Each row below holds a small network's activations on one input, seen along a few directions.
Each table varies a few parts of the input and shows all the possible inputs, shuffled.
A made-up example of a description, with smaller parts first: one of 6 places along a line, together with either a single point or one of 11 places along a line or (one of 3 separate values, together with one of 8 places around a ring).
Shared parts are said once, and a part with two or three values counts as separate values.

Other details of the inputs vary at random and push rows far along three fixed directions, the same in every table; ignore that.
To show where, the next rows are all for the same input, with only those details redrawn:
-2, -5, -2, -17, -7, -3, 3, 27, -16, -11, 15, 13
3, -2, -3, 5, 14, 7, 15, 18, 26, 8, -32, 15
-18, -1, 23, -18, -2, -3, -24, -15, -29, -15, 21, -24
7, -3, -3, 30, 16, 2, -13, -51, 50, 29, -30, -1

Rows:
r1: 39, 0, -38, 12, -20, -16, 3, -2, 13, 23, 28, 47
r2: 0, -1, -2, 2, 14, 4, 21, 15, 23, 7, -37, 11
r3: -11, -5, 6, -24, -8, 1, 14, 29, -12, -9, 4, 1
r4: -14, -4, -2, 18, -5, 9, -5, -13, -37, -37, 27, -55
r5: 3, -6, -8, -19, -2, 9, 48, 84, 4, 5, -18, 35
r6: 18, 8, -5, 9, -12, -14, -31, -46, 1, 9, 35, 6
r7: -9, -4, 6, -3, -6, -3, -12, -33, 4, 16, 14, -16
r8: -14, 6, 23, -14, -6, -3, -27, -16, -33, -19, 16, -22
r9: 22, 5, -27, -15, -25, -17, 0, 14, -25, -3, 46, 29
r10: -5, 1, 3, -20, 9, 16, 48, 87, 13, -4, -33, 28
r11: -20, 1, 20, -19, -1, -5, -17, -17, -33, -7, 22, -27
r12: -45, 16, 47, 22, 52, 42, 24, 17, -10, -40, -84, -96
r13: 7, -10, -11, -15, -18, -11, 5, 24, -24, 2, 38, 24
r14: -15, 9, 27, -13, -4, -3, -25, -15, -32, -14, 20, -21
r15: 11, -1, -22, -13, -24, -13, 2, 17, -26, -3, 38, 26
r16: 3, -2, -3, 5, 14, 7, 15, 18, 26, 8, -32, 15
r17: 28, 7, -23, 10, -3, -4, 3, 2, 23, 9, -6, 32
r18: 12, -3, -8, 32, 9, -4, -14, -54, 49, 34, -10, 9
r19: 17, 6, -16, -16, -18, -13, 1, 14, -20, -12, 26, 22
r20: 2, 1, 0, 6, -9, -11, -22, -43, -3, 3, 11, -5
r21: -3, -1, 9, 26, 20, 11, -6, -44, 59, 30, -47, -13
r22: -26, 3, 16, 18, 14, 20, 5, -1, -31, -40, -10, -70
r23: 25, -4, -21, 36, -8, -12, -20, -62, 35, 40, 6, 18
What do these inputs look like to the network? -> either one of 3 separate values or (one of 4 places along a line, together with one of 5 places around a ring)
List by row number the other inputs of the same sort as r22. -> r4, r12

Rows:
r24: 7, -10, -6, 4, 0, 8, 22, 21, 7, -4, -4, -1
r25: -20, 22, 32, -46, 23, 6, 39, 77, -25, -14, -63, 0
r26: -17, 16, 35, 10, 22, 13, 0, -5, -12, -19, -39, -44
r27: 36, 2, -44, 14, -6, 8, 39, 58, 18, 2, -18, 44
r28: -14, 16, 20, 19, 22, 13, -19, -41, -1, -5, -33, -44
r29: -5, -10, -3, -21, -24, -11, -14, 16, -47, -38, 64, -14
r30: -3, -9, -20, -8, -12, -5, 8, 25, -21, -26, 37, 12
r31: 33, -26, -62, 21, -38, -11, 9, 2, 21, 26, 47, 42
r32: -7, 16, 11, -8, 11, 8, 11, 21, -24, -12, -15, -31
r33: -4, -17, -14, -16, -36, -13, -31, -37, -52, -18, 93, -14
r34: -6, -18, -10, -25, -39, -9, 6, 46, -55, -25, 67, 0
r35: 16, -1, 6, 4, -21, -25, -66, -85, -20, 20, 66, 4
r36: 17, -9, -23, -9, 1, -10, 14, 18, 35, 14, -20, 46
r37: -5, -11, -20, -18, -21, -8, -12, 13, -41, -30, 61, 1
r38: -27, 3, 30, 9, 28, 20, 7, -22, 7, -6, -40, -44
r39: -6, 7, 14, -45, -23, -6, -9, 44, -40, -27, 38, 23
r40: 31, 15, -15, 27, 11, 4, 11, -14, 73, 45, -50, 45
r41: -8, 15, 30, -14, 13, -9, -21, -20, -20, 13, 4, -13
r42: -18, 9, 34, -10, 7, -4, -42, -59, 13, 7, 8, -26
r43: 24, 17, -14, 14, 4, -7, 10, -15, 52, 43, -24, 36
r44: 5, -7, -29, 34, 20, 20, 46, 32, 61, 29, -65, 23
r45: 22, -8, -28, 39, 1, 0, 9, -13, 41, 8, -15, 25
r46: 31, -15, -42, 31, -9, 1, 6, -33, 46, 28, 6, 17
r47: -12, 19, 9, 0, 20, 9, 27, 30, -15, -12, -31, -17
r48: 43, -4, -46, 29, -17, -5, 17, 8, 25, 13, 9, 41
r49: -35, 12, 48, 17, 55, 26, 15, 1, 28, -15, -89, -58
r50: -7, 16, 9, 27, 16, 1, -25, -72, 7, 15, -13, -46
r51: -24, -7, 11, 9, 0, 6, -3, -14, -10, -1, 2, -28
r52: 0, -12, 2, -16, -10, -13, -22, -47, 5, 17, 15, 4
r53: 29, -12, -23, 23, 9, -4, 3, -29, 65, 53, -15, 47
r54: -13, 18, 27, -2, 16, 6, 5, 4, -22, -13, -18, -46
r55: 37, -17, -59, 0, -42, -13, 5, 35, -15, -14, 62, 52
r56: -11, 6, 21, -42, -1, 10, 25, 59, -8, -7, -8, 19
r57: 9, -14, -20, 13, -24, -17, -50, -75, -8, -1, 70, -22
r58: -18, 2, 21, -32, -6, 8, 10, 70, -60, -55, 11, -18
r59: -21, -8, 16, 3, 3, 9, 19, 27, -10, -8, -14, -22
r60: -14, 14, 32, -31, 10, 1, -4, 15, -25, -12, -33, -9
r61: 33, -22, -50, 19, -25, -9, 25, 7, 23, 12, 36, 46
r62: -19, 18, 29, 17, 28, 17, -1, -20, -2, -11, -48, -40
r63: -6, -4, 7, -50, -23, -15, -6, 45, -50, -32, 29, 23
r64: -28, -8, 31, -28, -10, -11, -29, -31, -25, 6, 14, -24
r65: 14, 2, -26, 36, 28, 20, 35, 29, 58, 7, -75, 24
r66: -16, 17, 22, -23, 14, 8, 41, 79, -43, -33, -24, -19
r67: -15, 3, 16, 30, 12, 3, -36, -73, 8, -6, -10, -39
r68: -20, -4, 38, 12, 17, 0, -43, -75, 22, 39, -10, -32
r69: -9, 0, 16, -31, 17, 2, 15, 64, -9, -11, -10, 23
r70: 40, -12, -39, 10, -13, -15, 2, 17, 32, 24, 15, 78
r71: -17, -1, 27, 3, -12, -9, -51, -84, 14, 34, 27, -25
What do these inputs look like to the network? -> one of 6 places along a line, together with either one of 3 separate values or one of 5 places around a ring
The inputs of r46 and r55 match in every part but the place on the line of 6. If r38 is changed in the same way as r46 into r55, which row does it become? -> r67
Which other rows does r56 become when the choice among 3 separate values takes its other values? List them by row number. -> r52, r53
Which other rows agree with r25 in the place on the line of 6? List them by row number. -> r32, r41, r43, r47, r50, r54, r66
Which other rows does r54 become when the place on the line of 6 takes its other values? List them by row number. -> r24, r29, r34, r48, r58
Which other rows agree with r69 in the place on the line of 6? List them by row number. -> r29, r30, r36, r37, r42, r49, r57

Rows:
r72: 41, -8, -69, 16, -26, -18, 27, 11, -1, 13, 46, 46
r73: 0, 10, 1, 15, 19, 14, 20, 24, 45, -10, -62, 3
r74: 27, -2, -19, 25, 21, 10, 47, 53, 21, -1, -32, 33
r75: -32, 18, 35, -11, 27, 21, 11, 11, -43, -15, -38, -75
r76: 26, -4, -37, 6, -13, -17, -24, -42, -18, -5, 29, 7
r77: -39, 8, 69, -13, 23, 24, -15, -38, 1, -19, -38, -66
r78: -15, 4, -5, -1, 28, 2, 36, 22, 37, 23, -57, 16
r79: 14, -21, -40, 6, -19, -22, 0, 11, 11, 23, 55, 62
r80: -13, 3, 11, -27, -22, 9, 9, 51, -36, -29, 25, -26
r81: 3, 7, -25, 27, -3, -14, -20, -71, -4, 9, 25, -13
r82: 44, 37, -10, -5, -4, -1, 26, 42, 32, 38, -37, 76
r83: 44, -21, -53, 16, -34, -21, -8, 22, 6, 0, 37, 66
r84: -10, -6, 5, 8, -17, -13, -50, -101, -5, 13, 25, -20
r85: -2, -3, 2, 10, 22, 7, 8, -18, 57, 28, -25, -6
r86: -12, -10, 5, -9, -1, -6, -10, -34, 0, 31, 7, -28
r87: -31, 2, 45, -29, 6, 9, 8, 1, -33, -19, -23, -36
r88: 1, -11, -1, 6, 24, 6, 32, 44, 32, 26, -29, 24
r89: -46, 7, 55, -10, 15, 24, -11, -34, -19, 9, -45, -77
r90: 31, -22, -36, 12, -20, -5, -7, 9, 18, 13, 13, 61
r91: 12, -6, -11, 27, -5, 2, -17, -26, -15, 13, 34, -19
r92: -5, -7, -16, -21, -43, -18, 5, 69, -66, -37, 75, 34
r93: 0, 1, 7, 30, 16, 10, 25, 30, 27, 9, -46, 0
r94: -26, 15, 26, 15, 32, 14, 0, 7, -20, -19, -23, -32
r95: -29, 3, 27, -23, 2, 12, 19, 22, -27, -7, -23, -24
r96: 15, 8, -7, 31, 30, 5, 24, -32, 34, 14, -53, -14
r97: 30, 46, 3, -43, -16, -15, 3, 60, -76, -24, 47, 32
r98: 9, 12, -16, 31, 33, 6, 11, -30, 32, 10, -59, -7
r99: -39, 10, 55, -19, 28, 18, -22, -30, -16, -15, -68, -57
r100: 19, -5, -39, -29, -36, 1, 24, 73, -50, -30, 78, 18
r101: -6, -5, 12, 19, 16, 21, 26, 27, 28, 19, -44, 11
r102: 10, -9, -18, -13, 16, -7, 13, 17, 26, 15, -42, 28
r103: 5, 6, -2, 31, 5, 0, -36, -90, 13, 6, 31, -48
r104: 4, 2, -10, 28, -1, 3, 12, -23, 30, 29, -40, -21
r105: 7, -12, -13, 1, -31, -2, -17, -33, 6, 7, 54, 7
r106: -17, -14, 11, -47, -9, -10, -2, 65, -59, -30, 48, 21
r107: 20, -14, -8, 23, -26, -19, -19, -34, -1, 2, 44, 10
r108: 38, -12, -65, 11, -39, -26, 14, 13, 11, 6, 28, 64
r109: 24, -1, -26, 42, 19, 9, 28, 17, 32, 19, -21, 20
r110: -43, 20, 54, -13, 25, 14, 17, 18, -27, -22, -61, -69
r111: 15, -8, -17, -11, 17, 4, 13, 32, 46, 6, -34, 33
r112: 7, -12, -6, 23, -29, -9, -29, -32, -13, 14, 47, -15
r113: -11, 1, 14, -32, -19, -11, 20, 40, -52, -36, 12, -13
r114: 44, 23, -11, -9, -26, -41, -53, -71, 4, 49, 68, 44
r115: 7, -8, -12, 9, 16, 15, 21, 8, 62, 38, -31, 5
r116: 13, 3, -16, 6, 9, 0, 21, 29, 22, -4, -64, 16
r117: 48, 36, -10, 17, -31, -33, -46, -69, 6, 34, 40, 31
r118: -21, 12, 35, 9, 36, 14, -17, -9, -27, -25, -24, -42
r119: 11, -10, -15, 18, -24, -18, -29, -25, -10, -5, 43, 17
r120: 5, -16, -24, -13, -16, -28, -22, -40, -4, 15, 41, 20
r121: -19, -6, 10, -57, -10, -6, -4, 50, -44, -38, 48, 5
r122: -1, -5, -13, 19, 3, 12, 29, 39, 30, 14, -27, 46
r123: -7, -9, 11, 16, -18, 9, -44, -89, 20, 26, 29, -42
r124: -56, 16, 55, -9, 23, 16, -14, -41, -17, -6, -47, -60
r125: -6, -20, 10, 17, -5, -9, -48, -77, 7, 41, 43, -29
r126: -27, 17, 17, -16, 6, 7, -13, 2, -43, -42, 28, -39
r127: 11, -10, -27, 3, 7, -8, 34, 12, 38, 37, -20, 29
r128: -12, 6, -2, 28, -15, -20, -39, -94, 3, 12, 19, -29
r129: -11, 7, 3, 25, -14, -11, -45, -85, 16, -1, 32, -31
r130: 23, -1, -18, 12, -2, 5, 41, 43, 43, -6, -29, 30
r131: -6, -6, 15, 30, 17, 27, 9, -6, 41, 37, -51, -11
r132: -2, -19, 21, 13, 3, -18, -45, -86, 10, 25, 38, -20
r133: 5, -9, -4, 25, 12, 12, 6, 4, 38, 17, -38, 32
r134: 0, -7, 19, 14, 17, 17, 27, 22, 29, 10, -48, 15
r135: 4, -1, -25, 7, -7, 12, 29, 32, 41, 6, -15, 45
r136: -13, 4, 26, -26, 12, 7, -14, 46, -72, -52, 10, -23
r137: -10, -11, 12, -60, -18, -9, 13, 60, -46, -37, 59, 9
r138: 19, 0, -29, 10, -14, -10, -27, -41, -5, -14, 53, 4
r139: -21, -8, 35, -28, 24, 2, -16, 28, -25, -17, -17, -12
r140: -29, 6, 34, -20, 9, 18, -10, 1, -6, -26, -18, -25
r141: 23, 0, -22, 14, 2, 4, 7, 16, 45, -5, -38, 24
r142: -12, -12, 7, -55, -14, -17, 21, 51, -52, -21, 35, 9
r143: -2, 7, 6, -31, -1, 5, -17, 25, -50, -52, 27, -20
r144: -15, -4, 18, -52, -21, 7, -16, 39, -51, -48, 32, -3
r145: -28, 10, 32, -33, -9, 9, 9, 52, -46, -45, 14, -38
r146: 29, 1, -27, 12, 7, 8, 35, 26, 27, -9, -7, 23
r147: -15, 5, 2, -1, 31, 13, 27, 27, 51, 12, -47, 12
What do these inputs look like to the network? -> one of 4 places along a line, together with either a single point or (one of 3 separate values, together with one of 6 places along a line)
The inputs of r76 and r102 match in every part but the place on the line of 4. If r97 is changed in the same way as r76 into r102, which row does it become? -> r114
Which other rows does r142 become when the choice among 3 separate values takes its other values? List them by row number. -> r132, r137
Which other rows does r80 become when the place on the line of 6 takes its other values? List them by row number. -> r73, r129, r130, r141, r145
Which other rows does r139 become when the place on the line of 4 takes its other values? List them by row number. -> r83, r90, r136
